Each row below holds a small network's activations on one input, seen along a few directions.
In each table, some parts of the input vary, and every possible input appears once, in random order.
Descriptions start from the smaller parts, as in this example, which fits no table here: one of 3 separate values, together with either a single point or one of 9 places around a ring or (one of 5 places around a ring, together with one of 6 places along a line).
Shared parts are said once, and a part with two or three values counts as separate values.
In the rows, 128 means zero.

Rows:
x1: [120 192 183 157 158 140 145 158 130 169 109 111 168 126 134 131]
x2: [155 127  86 155 148 102 102  67  94 126 106 130 114  94 147 171]
x3: [141 113 129  97 168 107 114 142 102  90  74  95 110 105 118 134]
x4: [170 102  62 167  99 133  83  94 123 102 149 134 134 142 126 158]
x5: [ 92 175 155 136  98 173 141 154 108 146  99 162 185 108 133 109]
x6: [129  92  64 167 168 103 129  85 136 107 205 119 137 130 174 148]
x7: [157  88  67 137 108 141  91 118 110 100 131 132 129 174 123 146]
x8: [112  77  77 132 180 112 134 110 131 100 191 110 131 159 169 132]
x9: [107 159 137 124  76 151 138 164 113 159 112 181 162  95 132  93]
x10: [136 118 173 132  69 126 156 129 172 174 109 159  85 116 103 122]
x11: [136  74 105 102 115 131 114 160 121  68 110  95 134 133  92 127]
x12: [ 97  73  97 112 185 105 133 139 147  80 180  98 135 146 147 127]
x13: [137 121 104 103 167 119 107 122 105 102  74 109 104 119 129 150]
x14: [142 112 152 111  63 144 156 136 149 173 123 184 116  93  94 107]
x15: [126 153 204 150 150 143 139 134 164 185 120 109  86 130 125 119]
x16: [101  61 128  95 187 108 141 156 148  60 168  96 132 138 142 116]
x17: [115 185 197 151 178 130 142 136 150 167 121 119 120 128 117 123]
x18: [142  85  80 110 113 139  96 145 125  82 123 107 131 151 101 139]
x19: [107 223 150  42  69  99 128  66 143 158 189 120 158 180 143 111]
x20: [154 123  91 134 159 103 103  94  80 127  91 128 108 128 142 154]
x21: [100 197 179 153 127 163 145 154  90 149 117 133 172 108 134 121]
x22: [129 158 132 125  54 140 151 167 125 151 127 186 122  98 120  97]
x23: [136 137 193 153 108 131 157 115 177 168 115 130  70 142 100 107]
- What do these inputs look like to the network? => either a single point or one of 10 places around a ring or (one of 3 separate values, together with one of 4 places along a line)

Rows:
x24: [114 151 190 153 148 125 146 136 169 134 160  89 112 178  89 112]
x25: [ 94 150 132 141  77 139 152 141 111 125 172 154 176 130 142 124]
x26: [ 98  99 168 158 217 125 171 158 138 123 130 104  98 113 155 121]
x27: [ 85 143 141 121 229 101 132 119 100 118 132 118 123 126 172 134]
x28: [114 139 156  66  85 165 138 182 132 124  95 151 153 120 102  69]
x29: [109 146 119 148  82 126 147 125 133 154 177 166 161 121 146 119]
x30: [122 141 165  76  65 138 134 181 130 142 104 140 122 106 102 101]
x31: [141 127 147  97  80 117 151 107 155 178 104 172  74 109 102 113]
x32: [181 148 115 164 109 136 113 103 111 185  83 152 102  97  99 146]
x33: [179 147 129 166 107 140 106 109 100 170  73 151 119 100 106 145]
x34: [ 94 153 122 123 103 179 144 156 113 112 168 161 201 134 132 103]
x35: [124 165 128 144 107 188  98 180  89 127  64 136 162 106 104 123]
x36: [110 118 194 166 160 141 165 148 178 131 145  91 101 150 102 126]
x37: [140  38  37 119 154 111 103 138 121  90 134 106 148 178 131 163]
x38: [147 129 161  91  75 124 145 123 154 163 100 175  96 113 112 117]
x39: [149  75  66 104 136  99  88 105 116  42 135 102 137  90 121 156]
x40: [123 137 125 150  89 120 149  98 136 171 175 166 153 120 149 120]
x41: [122 184 148  98 175 105 125  79 119 133 139  87 144 154 164 144]
x42: [119 191 162 121 138 125 125 117 170 145 146  76 126 172 134 129]
x43: [117 186 159 109 149 115 125  84 131 138 153  80 136 182 134 131]
x44: [102  88 198 169 192 144 161 143 170 123 129  94 114 118 119 125]
x45: [154  61  31 127 113 120  86 108 132  81 151 128  78 146 142 122]
x46: [119 143 107 151  91 117 152  94 147 181 174 166 131 116 146 128]
x47: [162  75  56 108 116 113  92  97 119  48 144 112 101 101 132 135]
x48: [142  56  49 103 154  89  87 135 122  68 129  99 168 128 128 165]
x49: [101 166 142 101 200 107 131  91 100 125 142 103 132 146 172 142]
x50: [150  44  29 137 128 126  99 126 132  93 147 117 104 187 143 145]
x51: [150 161 138 158  91 154 100 162  85 138  70 133 149  97 107 143]
x52: [164 152 136 171 100 142  97 129  95 152  66 146 129 102 102 136]
x53: [111 121 148 139 231 115 169 152 114 106 130 124 110 117 173 126]
x54: [132 134 166  89  69 123 137 141 146 147  96 168 107 112 106 103]
- What do these inputs look like to the network? => either one of 6 places around a ring or one of 10 places around a ring or (one of 3 separate values, together with one of 5 places along a line)
- Which other rows does x31 become when the place on the line of 5 takes its other values? List them by row number. => x28, x30, x38, x54
- Which other rows belong to the same alternative as x48? List them by row number. => x37, x39, x45, x47, x50

Rows:
x55: [124  75  85 148 208 126  82 148  80  38 100  73 159 132 137 155]
x56: [137 215 159 104  95 147 114 110 122 192  87 157 136  57 124 125]
x57: [133  47  96  72 193  84 103 110 137  36 140  58  91 169 128 146]
x58: [132 151 171 119 105 133 160 162 123 151  71 184 100  51 113 105]
x59: [168  65  35 160  75 112 112  78 109 138 151 169 130 136 145 149]
x60: [151  61  39 111  60  89 136  73 135 108 181 156  99 158 132 132]
x61: [126  96 191 114  99 146 165 181 125 159  62 182 111  76  96 108]
x62: [ 88 179 175 120 216 118 181 153 192 189 176  77 164 149 137 146]
x63: [165  74  57 186 213 131  89 135  86  84  90  93 126 117 130 174]
x64: [186  51  66 179 190  97  91  93 109  91  98  83  71 134 126 176]
x65: [143 166 186 152  42 173 139 162 136 166 101 149 121 146  67  97]
x66: [123  67  66  66  70  88 120 100 133  84 200 146 142 173 147 116]
x67: [155 227 174 120  64 133 117 100 107 188  90 137 144  99 114 113]
x68: [ 97 167 198 151 204 128 157 139 179 171 229 107 123 140 158 105]
x69: [118 103 176 133  74 166 158 197 156 165  76 161 106 104  84  80]
x70: [162  47  64 110 196  86  96  89 160  72 131  80  43 150 114 167]
x71: [112 111  48  82  82 115 116 138 112  63 187 138 180 142 156 118]
x72: [108 111  43 136  83 130 103 129  74  71 154 141 190 126 144 136]
x73: [ 80 149 233 185 186 125 174 100 189 122 216  88 130 116 166 105]
x74: [137 187 164 107 107 140 132 140 107 165  89 186 109  49 121 122]
x75: [133 137 165 139  65 192 140 200 157 166 104 159 109 129  71  83]
x76: [ 73 181 189 117 217 128 155 144 133 187 167 100 134 179 179 124]
x77: [119  76  95  93 204 105  92 147 114  24 128  67 145 152 154 145]
x78: [145  95  32 176  87 141 105 108  82 111 129 162 162 117 148 164]
x79: [137 197 191 134  32 158 131 120 136 176  81 128 145 146  70 130]
x80: [ 64 203 172 111 230 140 185  97 142 152 129 121 134 177 201 129]
x81: [140 217 186 129  59 126 102 104 118 187  90 154 152 133  94 104]
- What do these inputs look like to the network? => either one of 5 places along a line or one of 10 places around a ring or (one of 2 separate values, together with one of 6 places around a ring)
- Which other rows does x64 become when the choice among 2 separate values takes its other values? List them by row number. => x59
- Which other rows belong to the same alternative as x58? List them by row number. => x56, x61, x65, x67, x69, x74, x75, x79, x81
- Which other rows does x55 become when the place on the ring of 6 takes its other values? List them by row number. => x57, x63, x64, x70, x77

Rows:
x82: [159 120 163 157 183 146 111 167 111 126  23 108  88  85  93 141]
x83: [140 182 170 132  30 159 137 146 116 189  73 188 129  88  92 100]
x84: [154  60  22 112  80 108  91 103 104  75 148 139 133 139 131 148]
x85: [129  87  26 103  91 102 107  86 119  86 204 136 161 162 158 143]
x86: [171 116 110 142  45 156 101 156 101 139  49 171 114  84  79 118]
x87: [ 92 188 159  98  53 134 167 111 157 185 198 168 163 147 143  93]
x88: [126 181 221 152 166 150 139 160 125 171  51 116 104  93 105 120]
x89: [172  67  54 129  61 131  90 129  95  90  83 153 119 110  93 137]
x90: [105 201 234 149 175 144 157 142 153 182 114 109 123 123 126 113]
x91: [ 96 138  85  86  70 114 144  99 143 124 228 150 179 162 162 117]
x92: [ 82 182 214 127 195 124 168 136 171 158 174 100 132 152 155 109]
x93: [159  58 105 146 206 118 103 144 108  79  65  92  86 112 117 156]
x94: [ 82 127 144 123 212 108 153 116 157 109 199  81 141 167 167 136]
x95: [120 203 180 122  38 154 156 126 144 202 138 181 149 119 112  95]
x96: [145  55  79 139 215 102 104 122 116  64 123  79 103 139 144 167]
x97: [116  82  80 132 227  98 120 106 128  70 179  78 123 166 173 155]
- Changing only one part turns x91 into x94. The same change can be made to x83. Which row results? => x88
- What do these inputs look like to the network? => one of 2 separate values, together with one of 8 places around a ring

Rows:
x98: [136 162 166 119  97 116 131 111 147 154 130 131 133 121 115 123]
x99: [122 189 136 133 120 137 126 150 110 168 102 141 182 125 122 132]
x100: [155 101  95 148 177 126  98 125 100  99  77 102 104 104 130 151]
x101: [117 136 163 112  98 141 139 149 137 160 104 144 112 137 118  98]
x102: [149 106  92 168 177 124  94 124  89  94  73 107 125 116 131 156]
x103: [144 165 141 135 114 136 148  95 159 167 135 150 109 113 134 126]
x104: [133 169 145 126 121 112 140  98 141 176 136 152 129 111 129 140]
x105: [102 103 133 120 193 116 133 130 156 102 169  99 117 165 148 128]
x106: [105 119 171 125  91 154 140 176 132 135 114 151 113 110 120  87]
x107: [128 139 172 124  88 137 126 117 136 157 127 125 106 136 115 107]
x108: [111 162 159 127 110 167 142 159 117 136 107 153 154  96 123 104]
x109: [106  90 139 127 185 120 142 139 162 102 175 100 111 169 136 132]
x110: [ 99 131 117 143 200 114 131 119 113  97 162  84 162 156 174 143]
x111: [118 155 161 114 104 154 135 172 114 137 115 152 127  88 128  98]
x112: [156  73 116 143 166 123 102 138 122 102  86 106  88 126 110 147]
x113: [135  75  28 112 111 116 103 104 102  76 160 121 145 137 151 150]
x114: [113 179 145 147 117 168 129 164 106 134 109 154 171 102 119 108]
x115: [128  72  35 102 112 107 108  97 105  70 159 123 133 142 137 142]
x116: [103 110 131 115 195 110 145 115 143  95 171  93 122 152 157 130]
x117: [102 108 175 136  83 149 160 181 140 127 122 148 109 117 102  94]
x118: [127 176 154  98 112 148 141 139 127 152 105 140 143 124 109 120]
x119: [127 155 160 102 104 123 146 147 142 161 108 145 147 124 113 119]
x120: [118 149 166 120 102 153 149 165 139 123 115 156 133 104 115  94]
x121: [132 186 158 132 102 133 114 115 112 152 120 131 134 126 132 122]
x122: [132 138 170 135  88 135 145 123 160 143 137 126 112 144  92 113]
x123: [148  59  52 108 109 113 100 113 123  79 164 131 127 156 135 136]
x124: [130 137 150 137 110 117 144 105 164 179 134 151 110 125 130 120]
x125: [141  61  46 105 108 111 110  99 112  72 162 128 131 143 142 141]
x126: [130 179 143 112 114 137 131 151 129 172 104 144 163 113 130 128]
x127: [100 124 126 124 199 110 133 121 120  95 164  86 149 156 170 144]
x128: [128 179 130 165 126 126 134  94 124 183 131 151 156 116 138 143]
x129: [117 127 167 125  91 133 153 163 146 151 115 144 111 147 101 103]
x130: [138 178 135 142 122 121 132 104 143 182 133 153 140 106 145 142]
x131: [158  88 110 141 170 113 107 128 114  91  83 107  91 118 117 149]
x132: [151  51  61 118 108 111 109 121 128  78 169 135 122 162 127 137]
x133: [130 190 148 147 108 134 111 115 113 162 125 126 171 123 122 140]
x134: [133  82  18 131 113 123 101 104  96  78 159 121 155 138 153 149]
x135: [128 165 164 113 100 127 132 105 131 165 127 125 138 113 113 130]
x136: [154  66 120 153 160 121 116 146 130 100  96 106  80 133  97 147]
x137: [138 132 153 149  99 125 153 119 159 171 142 149  90 131 124 118]
x138: [150  88 107 134 173 121 105 119 101  97  80 100  93 108 116 150]
x139: [102 122 119 108 201 112 139 120 132 101 170  85 127 144 162 134]
- What do these inputs look like to the network? => one of 6 places along a line, together with either one of 3 separate values or one of 4 places along a line
- Changing only the place on the line of 6 turns x121 into x98. The same change can be made to x126. Which row results? => x119
- Changing only the place on the line of 6 turns x124 into x128. The same change can be made to x106. Which row results? => x114
- Which other rows does x116 become when the choice among 3 separate values takes its other values? List them by row number. => x125, x131
- Which other rows does x113 become when the place on the line of 6 takes its other values? List them by row number. => x115, x123, x125, x132, x134
